A small network was trained on invented records. Each row is its activation on one of them, seen along a few directions.
After each row come some of the record's fields: Somaz, Vup, Luti, Mes, Beg, Sev, Taran.
Not every record has every field; a missing one is left out.
The largest differences between rows may come from other fields.
(in the rows, 500 means zero)
Random noise pushes rows far along 4 fixed directions. That doesn't count. These rows show it; they differ only by the noise:
| 416 | 469 | 365 | 656 | 509 | 497 | 513 | 513 | 432 | 385 | 509 | 533 | 562 | 501 | 552 | 556 | 525 | 631 | 493 | 362 |
| 447 | 491 | 412 | 595 | 500 | 505 | 549 | 494 | 420 | 401 | 500 | 539 | 537 | 485 | 547 | 534 | 534 | 610 | 498 | 391 |
| 628 | 495 | 392 | 392 | 468 | 580 | 626 | 454 | 528 | 423 | 378 | 584 | 385 | 500 | 527 | 433 | 516 | 541 | 547 | 587 |
| 404 | 465 | 414 | 564 | 538 | 488 | 508 | 541 | 345 | 427 | 533 | 492 | 604 | 475 | 492 | 614 | 509 | 533 | 431 | 340 |
| 301 | 256 | 354 | 290 | 549 | 465 | 229 | 723 | 287 | 604 | 334 | 437 | 784 | 459 | 271 | 724 | 482 | 316 | 376 | 237 |
| 432 | 483 | 404 | 618 | 492 | 501 | 533 | 496 | 433 | 400 | 488 | 547 | 544 | 488 | 555 | 525 | 542 | 633 | 512 | 378 |

| 494 | 484 | 697 | 366 | 364 | 534 | 541 | 441 | 468 | 564 | 281 | 678 | 496 | 395 | 550 | 310 | 715 | 655 | 756 | 357 | : Somaz=l3, Vup=n1, Luti=u2, Mes=j1, Taran=h1
| 538 | 503 | 433 | 591 | 530 | 510 | 502 | 453 | 668 | 505 | 495 | 543 | 421 | 506 | 508 | 413 | 491 | 590 | 503 | 633 | : Vup=n2, Luti=u2, Mes=j1
| 604 | 606 | 625 | 722 | 465 | 481 | 798 | 326 | 617 | 366 | 691 | 612 | 222 | 549 | 750 | 432 | 532 | 645 | 523 | 671 | : Somaz=l3, Vup=n2, Beg=f4, Sev=v1, Taran=h1
| 392 | 528 | 578 | 677 | 538 | 464 | 612 | 561 | 604 | 511 | 600 | 685 | 451 | 654 | 533 | 420 | 541 | 804 | 703 | 468 | : Luti=u2, Mes=j1
| 467 | 579 | 642 | 536 | 529 | 464 | 508 | 425 | 454 | 530 | 653 | 427 | 432 | 496 | 455 | 542 | 486 | 436 | 452 | 594 | : Somaz=l3, Beg=f3, Sev=v2, Taran=h1
| 551 | 567 | 575 | 642 | 548 | 467 | 632 | 383 | 483 | 461 | 633 | 469 | 471 | 512 | 506 | 546 | 430 | 492 | 477 | 523 | : Somaz=l3, Beg=f1, Sev=v1, Taran=h1
| 412 | 482 | 532 | 522 | 485 | 453 | 463 | 492 | 353 | 427 | 548 | 495 | 638 | 449 | 512 | 574 | 564 | 523 | 411 | 357 | : Vup=n1, Luti=u1
| 495 | 484 | 516 | 808 | 393 | 425 | 525 | 433 | 556 | 312 | 479 | 670 | 528 | 518 | 658 | 467 | 668 | 771 | 617 | 371 | : Somaz=l3, Vup=n1, Luti=u2, Mes=j2, Taran=h1
| 673 | 579 | 369 | 681 | 491 | 580 | 737 | 386 | 585 | 228 | 527 | 629 | 343 | 565 | 646 | 396 | 516 | 657 | 617 | 553 | : Somaz=l3, Vup=n1, Luti=u2, Mes=j1, Taran=h1
| 356 | 451 | 463 | 745 | 427 | 439 | 354 | 533 | 587 | 471 | 532 | 466 | 596 | 479 | 586 | 495 | 565 | 549 | 487 | 341 | : Somaz=l3, Vup=n2, Luti=u1, Taran=h1
| 306 | 365 | 611 | 470 | 486 | 436 | 223 | 537 | 582 | 775 | 432 | 398 | 639 | 449 | 407 | 464 | 526 | 492 | 553 | 509 | : Luti=u2, Mes=j1
| 559 | 529 | 474 | 500 | 491 | 461 | 495 | 451 | 368 | 370 | 531 | 476 | 478 | 471 | 512 | 573 | 495 | 421 | 373 | 549 | : Somaz=l2, Vup=n1, Beg=f3, Sev=v2, Taran=h1
| 531 | 309 | 375 | 317 | 363 | 531 | 345 | 510 | 561 | 500 | 173 | 582 | 588 | 463 | 447 | 438 | 587 | 466 | 587 | 418 | : Somaz=l3, Vup=n1, Luti=u1, Taran=h1
| 477 | 466 | 430 | 679 | 569 | 415 | 603 | 536 | 463 | 329 | 607 | 522 | 546 | 579 | 482 | 628 | 423 | 592 | 391 | 330 | : Vup=n2, Beg=f1, Sev=v2
| 471 | 267 | 364 | 583 | 399 | 423 | 237 | 583 | 556 | 480 | 438 | 433 | 612 | 476 | 454 | 656 | 518 | 402 | 352 | 443 | : Somaz=l3, Vup=n1, Luti=u1, Taran=h1
| 672 | 569 | 408 | 576 | 554 | 532 | 708 | 420 | 599 | 345 | 678 | 536 | 348 | 571 | 625 | 533 | 431 | 507 | 420 | 593 | : Somaz=l3, Vup=n2, Luti=u1, Taran=h1
| 675 | 449 | 608 | 222 | 436 | 542 | 547 | 507 | 414 | 554 | 377 | 476 | 472 | 440 | 433 | 515 | 532 | 203 | 366 | 676 | : Somaz=l3, Vup=n1, Beg=f4, Sev=v2, Taran=h1
| 599 | 607 | 462 | 631 | 520 | 572 | 555 | 352 | 518 | 426 | 606 | 365 | 439 | 379 | 613 | 409 | 452 | 518 | 421 | 650 | : Vup=n1, Luti=u2, Mes=j1
| 648 | 521 | 556 | 388 | 388 | 541 | 662 | 384 | 505 | 417 | 289 | 624 | 384 | 424 | 555 | 327 | 624 | 590 | 583 | 566 | : Vup=n1, Beg=f5, Sev=v2
| 386 | 481 | 780 | 448 | 425 | 438 | 560 | 530 | 343 | 530 | 393 | 653 | 576 | 410 | 503 | 413 | 716 | 682 | 663 | 229 | : Vup=n1, Luti=u2, Mes=j1
| 498 | 485 | 271 | 652 | 610 | 563 | 444 | 607 | 645 | 432 | 422 | 497 | 512 | 597 | 569 | 452 | 435 | 616 | 636 | 480 | : Vup=n2, Luti=u2, Mes=j2
| 444 | 590 | 517 | 540 | 608 | 551 | 682 | 534 | 445 | 455 | 614 | 559 | 468 | 508 | 522 | 484 | 482 | 503 | 579 | 388 | : Somaz=l3, Vup=n2, Luti=u2, Mes=j1, Taran=h1
| 492 | 479 | 489 | 354 | 565 | 520 | 466 | 523 | 251 | 471 | 544 | 301 | 648 | 414 | 395 | 606 | 321 | 237 | 289 | 430 | : Vup=n1, Beg=f1, Sev=v2
| 536 | 414 | 210 | 452 | 608 | 646 | 456 | 632 | 438 | 407 | 467 | 463 | 512 | 540 | 437 | 568 | 360 | 416 | 511 | 408 | : Somaz=l2, Vup=n1, Luti=u2, Mes=j1, Taran=h1
| 417 | 493 | 571 | 710 | 565 | 440 | 485 | 548 | 565 | 545 | 647 | 478 | 531 | 565 | 555 | 546 | 495 | 667 | 618 | 488 | : Luti=u2, Mes=j2
| 733 | 636 | 678 | 304 | 483 | 546 | 768 | 391 | 363 | 385 | 510 | 594 | 373 | 468 | 553 | 438 | 553 | 398 | 517 | 617 | : Somaz=l3, Vup=n1, Luti=u2, Mes=j2, Taran=h1
| 435 | 478 | 328 | 766 | 413 | 414 | 373 | 488 | 592 | 525 | 439 | 519 | 531 | 534 | 557 | 396 | 573 | 676 | 614 | 426 | : Somaz=l3, Vup=n2, Beg=f2, Sev=v2, Taran=h1
| 542 | 321 | 191 | 537 | 633 | 526 | 398 | 605 | 728 | 477 | 499 | 456 | 423 | 602 | 396 | 579 | 345 | 403 | 372 | 672 | : Vup=n2, Luti=u2, Mes=j1
| 572 | 457 | 401 | 577 | 442 | 464 | 552 | 427 | 529 | 282 | 443 | 596 | 469 | 520 | 582 | 463 | 535 | 626 | 476 | 487 | : Vup=n1, Beg=f3, Sev=v2
| 433 | 525 | 356 | 699 | 422 | 549 | 477 | 472 | 478 | 347 | 454 | 449 | 595 | 457 | 619 | 426 | 522 | 620 | 507 | 417 | : Vup=n1, Beg=f5, Sev=v2
| 576 | 363 | 339 | 615 | 426 | 508 | 485 | 475 | 596 | 342 | 432 | 539 | 427 | 528 | 542 | 505 | 421 | 570 | 463 | 477 | : Somaz=l3, Vup=n1, Beg=f1, Sev=v2, Taran=h1
| 359 | 454 | 503 | 415 | 496 | 571 | 461 | 598 | 612 | 601 | 316 | 640 | 477 | 518 | 494 | 300 | 552 | 575 | 781 | 376 | : Somaz=l3, Vup=n2, Luti=u2, Mes=j1, Taran=h1
| 629 | 552 | 540 | 289 | 546 | 630 | 521 | 507 | 566 | 616 | 451 | 448 | 311 | 546 | 333 | 410 | 368 | 285 | 529 | 763 | : Somaz=l3, Beg=f1, Sev=v2, Taran=h1
| 578 | 486 | 417 | 318 | 681 | 505 | 586 | 542 | 474 | 439 | 494 | 483 | 420 | 585 | 436 | 631 | 439 | 373 | 387 | 537 | : Vup=n2, Beg=f3, Sev=v2

Here are new rows. What are their fields?
| 797 | 402 | 386 | 300 | 499 | 535 | 634 | 458 | 539 | 340 | 451 | 497 | 370 | 525 | 464 | 584 | 471 | 342 | 340 | 676 | : Vup=n1, Luti=u1
| 342 | 433 | 317 | 541 | 443 | 532 | 294 | 544 | 613 | 517 | 432 | 489 | 596 | 487 | 548 | 457 | 497 | 501 | 565 | 369 | : Somaz=l3, Vup=n2, Luti=u1, Taran=h1
| 504 | 596 | 632 | 382 | 471 | 549 | 562 | 480 | 476 | 572 | 399 | 565 | 457 | 522 | 535 | 386 | 542 | 553 | 567 | 559 | : Vup=n2, Beg=f4, Sev=v2
| 675 | 568 | 581 | 559 | 365 | 489 | 627 | 304 | 649 | 402 | 491 | 620 | 234 | 499 | 656 | 366 | 595 | 626 | 552 | 780 | : Somaz=l3, Vup=n1, Beg=f3, Sev=v2, Taran=h1
| 647 | 584 | 618 | 430 | 487 | 540 | 641 | 338 | 484 | 476 | 565 | 518 | 386 | 433 | 550 | 420 | 543 | 434 | 441 | 687 | : Somaz=l3, Vup=n1, Luti=u2, Mes=j1, Taran=h1
| 545 | 540 | 525 | 250 | 506 | 582 | 430 | 472 | 575 | 626 | 413 | 366 | 447 | 395 | 433 | 288 | 378 | 316 | 484 | 715 | : Vup=n2, Luti=u2, Mes=j1
| 679 | 548 | 415 | 479 | 496 | 596 | 561 | 380 | 722 | 492 | 533 | 416 | 351 | 567 | 595 | 355 | 365 | 496 | 571 | 812 | : Luti=u1
| 469 | 437 | 445 | 676 | 478 | 518 | 398 | 431 | 605 | 472 | 490 | 506 | 488 | 467 | 552 | 425 | 541 | 595 | 502 | 500 | : Somaz=l3, Vup=n1, Luti=u2, Mes=j1, Taran=h1
| 653 | 507 | 235 | 592 | 603 | 519 | 582 | 471 | 523 | 339 | 700 | 450 | 508 | 566 | 526 | 730 | 362 | 391 | 299 | 509 | : Somaz=l3, Vup=n2, Luti=u1, Taran=h1
| 444 | 593 | 723 | 675 | 451 | 438 | 550 | 425 | 343 | 441 | 615 | 460 | 592 | 369 | 637 | 483 | 617 | 626 | 544 | 371 | : Vup=n1, Luti=u2, Mes=j2
| 626 | 470 | 524 | 499 | 502 | 491 | 572 | 509 | 425 | 394 | 488 | 470 | 510 | 438 | 544 | 578 | 576 | 486 | 481 | 473 | : Vup=n1, Luti=u2, Mes=j2
| 524 | 435 | 284 | 253 | 615 | 613 | 507 | 695 | 558 | 492 | 334 | 587 | 456 | 622 | 371 | 424 | 398 | 452 | 633 | 478 | : Vup=n2, Luti=u2, Mes=j1
| 367 | 474 | 676 | 577 | 539 | 407 | 438 | 589 | 473 | 606 | 613 | 503 | 603 | 532 | 458 | 566 | 532 | 586 | 567 | 425 | : Luti=u2, Mes=j2
| 503 | 390 | 497 | 402 | 468 | 512 | 350 | 527 | 620 | 611 | 427 | 467 | 485 | 528 | 378 | 492 | 489 | 402 | 565 | 572 | : Somaz=l3, Luti=u1, Taran=h1
| 374 | 567 | 616 | 396 | 653 | 568 | 454 | 487 | 424 | 653 | 574 | 389 | 536 | 439 | 430 | 425 | 460 | 335 | 466 | 454 | : Somaz=l3, Vup=n2, Luti=u2, Mes=j1, Taran=h1
| 513 | 586 | 547 | 643 | 518 | 517 | 547 | 429 | 524 | 488 | 578 | 472 | 441 | 533 | 478 | 479 | 445 | 475 | 496 | 609 | : Somaz=l3, Beg=f1, Sev=v2, Taran=h1
| 450 | 603 | 658 | 592 | 447 | 463 | 555 | 474 | 495 | 505 | 440 | 671 | 542 | 474 | 610 | 408 | 648 | 719 | 697 | 290 | : Somaz=l3, Vup=n2, Luti=u2, Mes=j2, Taran=h1
